Look-ups in named tables: a row name and a column name give one cell, copied from the table.

kipopug.csv
,bula,tos,pap,tona,vituper
sozu,17600,48138,35380,32467,54636
zizatuz,88194,41113,17301,14105,63076
lur,54302,60271,70345,42006,60834

What is the tona of sozu in kipopug? 32467
What is the bula of lur in kipopug? 54302
What is the vituper of sozu in kipopug? 54636
What is the pap of zizatuz in kipopug? 17301
What is the tos of sozu in kipopug? 48138
What is the pap of lur in kipopug? 70345
What is the bula of sozu in kipopug? 17600
What is the tona of lur in kipopug? 42006
What is the pap of sozu in kipopug? 35380
What is the tos of lur in kipopug? 60271
What is the vituper of lur in kipopug? 60834

mim.csv
,vun,pogir,puda,mas,burorek,dof,mivila,bezipe
gol,1573,-7590,-6855,-1431,-2811,-6655,4814,417
tenivu,-4510,-3772,-5199,34,-6402,-5307,1208,-2878
kivi,-999,-2446,-486,-3363,842,-5624,-2503,399
tiv,-429,-5543,-8198,672,-2467,-2606,-4309,-2610
gif,-253,-6356,-4853,-1693,2187,-5665,-401,316
niv,-6979,687,5604,-8673,-2521,-4491,-4712,-1437
pilogon,-18,-4111,-3819,-5724,2457,-1992,-2113,-2442

vun of tenivu is -4510
bezipe of gif is 316
dof of gol is -6655
burorek of kivi is 842
bezipe of pilogon is -2442
burorek of gif is 2187
burorek of gol is -2811
mas of kivi is -3363
pogir of tiv is -5543
bezipe of tenivu is -2878

rov
|  | zomo | beku | rafebu | fekined | gemazi | dof |
|---|---|---|---|---|---|---|
| fur | 147 | 148 | 156 | 138 | 169 | 142 |
| kudo | 147 | 148 | 155 | 149 | 50 | 142 |
| nadefo | 136 | 148 | 151 | 118 | 248 | 142 |

What is the dof of fur in rov? 142
What is the zomo of kudo in rov? 147
What is the rafebu of nadefo in rov? 151
What is the fekined of nadefo in rov? 118
What is the fekined of kudo in rov? 149
What is the gemazi of fur in rov? 169
What is the zomo of fur in rov? 147
What is the gemazi of nadefo in rov? 248
What is the beku of fur in rov? 148
What is the beku of nadefo in rov? 148
What is the zomo of nadefo in rov? 136
What is the rafebu of fur in rov? 156
What is the beku of kudo in rov? 148
What is the dof of kudo in rov? 142
What is the dof of nadefo in rov? 142
Which row has the largest rafebu? fur

gaf
       ser  sed  gusurim  gupe  gininif  buk  vizezum
mifef  161   28      158    89       61   64      188
kiz    167   10      161    92       49   52      226
lok    166   14      161    90       52   56      214

What is the ser of kiz in gaf? 167
What is the gupe of mifef in gaf? 89
What is the buk of mifef in gaf? 64
What is the vizezum of kiz in gaf? 226
What is the gusurim of mifef in gaf? 158
What is the gupe of lok in gaf? 90
What is the buk of kiz in gaf? 52
What is the buk of lok in gaf? 56
What is the vizezum of mifef in gaf? 188
What is the gupe of kiz in gaf? 92

Table pavaz
fields: fef, lol, zal
sodo: [0.244, 0.850, 0.293]
zomed: [0.834, 0.378, 0.843]
mamivus: [0.473, 0.488, 0.420]
mos: [0.440, 0.666, 0.382]
vur: [0.530, 0.611, 0.435]

fef of vur: 0.530
lol of vur: 0.611
zal of zomed: 0.843
fef of mamivus: 0.473
lol of zomed: 0.378
lol of sodo: 0.850
zal of vur: 0.435
fef of zomed: 0.834
fef of mos: 0.440
Which row has the largest zal? zomed

veb:
|  | lal | bafub | fam | perimaz | gipop | mig |
|---|---|---|---|---|---|---|
| ketuze | 58 | 196 | 76 | 74 | 70 | 212 |
| pepemop | 58 | 43 | 99 | 162 | 81 | 113 |
| ragubok | 58 | 66 | 66 | 155 | 30 | 183 |
| bamod | 58 | 110 | 23 | 106 | 140 | 130 |

What is the gipop of pepemop in veb?
81
What is the bafub of ragubok in veb?
66
What is the perimaz of ketuze in veb?
74
What is the lal of ragubok in veb?
58
What is the mig of ragubok in veb?
183
What is the mig of ketuze in veb?
212
What is the fam of ragubok in veb?
66
What is the lal of ketuze in veb?
58
What is the lal of bamod in veb?
58
What is the bafub of pepemop in veb?
43
What is the bafub of ketuze in veb?
196
What is the gipop of bamod in veb?
140
What is the perimaz of ragubok in veb?
155

